Here are a small network's activations along a few directions, averaged over the inputs that share one value of a field.
Related values have similar rows: they may be neighbours, one step apart, or belong to one group.
(in the rows, 500 means zero)
Strong random noise was added to every row along 3 fixed directions; ignore it. To show where, here is one row again and again, with new noise each time:
[589 504 532 513 452 558 529 581 439 517 488 640 460]
[492 484 510 498 451 737 744 518 386 623 609 645 438]
[536 529 634 466 699 108 195 548 417 398 169 598 469]
[732 530 585 491 500 284 259 715 515 395 322 637 499]
[482 497 509 547 453 622 577 455 384 537 499 629 432]


Values of ZUM:
pege: [431 544 513 674 498 649 467 212 537 491 543 529 375]
sab: [738 422 470 311 452 428 779 897 574 582 648 375 695]
vigi: [503 577 499 478 538 551 506 475 717 563 646 490 564]
kolap: [522 492 522 453 465 641 652 584 475 553 532 538 352]
dasu: [416 605 674 398 960  84 381 408 511 476 273 449 367]
vokod: [489 523 417 503 513 348 513 605 617 466 647 324 613]
nogo: [400 353 594 300 632 355 450 545 408 555 341 480 564]
gov: [466 398 513 274 629 527 756 700 417 703 638 362 701]
zok: [485 620 489 505 514 581 591 520 718 507 680 430 520]
faki: [287 498 434 589 508 535 495 348 513 526 646 356 638]
kerib: [ 50 379 380 497 546 625 617  25 232 508 317 382 397]
vemu: [580 519 487 591 417 448 254 457 479 385 338 599 435]
A value of ZUM combines one of 2 hidden first parts with one of 6 second parts; all combinations occur once.
vemu and gov share the first part; vemu and kolap share the second. Which value has the first part of kolap and the second part of gov? -> sab
kerib and zok share the first part; kerib and nogo share the second. Which value has the first part of nogo and the second part of zok? -> vigi

Values of PUZEF:
siso: [338 453 512 473 490 649 747 427 319 682 541 455 569]
funov: [416 486 538 499 528 623 626 369 427 567 563 630 403]
miz: [487 535 616 424 679 532 680 562 552 634 628 576 477]
sufos: [599 543 522 507 374 628 547 547 527 518 510 581 404]
minum: [284 487 473 462 618 419 584 384 444 499 428 371 559]
gade: [501 443 505 611 350 494 327 395 404 402 395 579 459]
genot: [455 441 482 557 471 370 318 462 536 415 428 411 595]
fad: [376 444 410 523 496 571 530 327 349 494 439 448 509]
ruvof: [459 551 471 579 519 522 409 365 567 417 493 484 372]
zer: [536 510 502 460 545 551 653 583 596 590 721 488 570]
tika: [487 550 356 629 398 575 491 402 584 421 621 420 486]
napet: [500 533 434 598 406 388 134 373 411 333 210 481 426]
The values of PUZEF form a network in which each value has 3 neighbours.
Fewest steps between ruvof and genot? -> 3
A value of PUZEF combines one of 2 hidden first parts with one of 6 second parts; all combinations occur once.
napet and fad share the first part; napet and gade share the second. Which value has the first part of gade and the second part of fad? -> siso
minum and sufos share the first part; minum and genot share the second. Which value has the first part of genot and the second part of sufos? -> funov
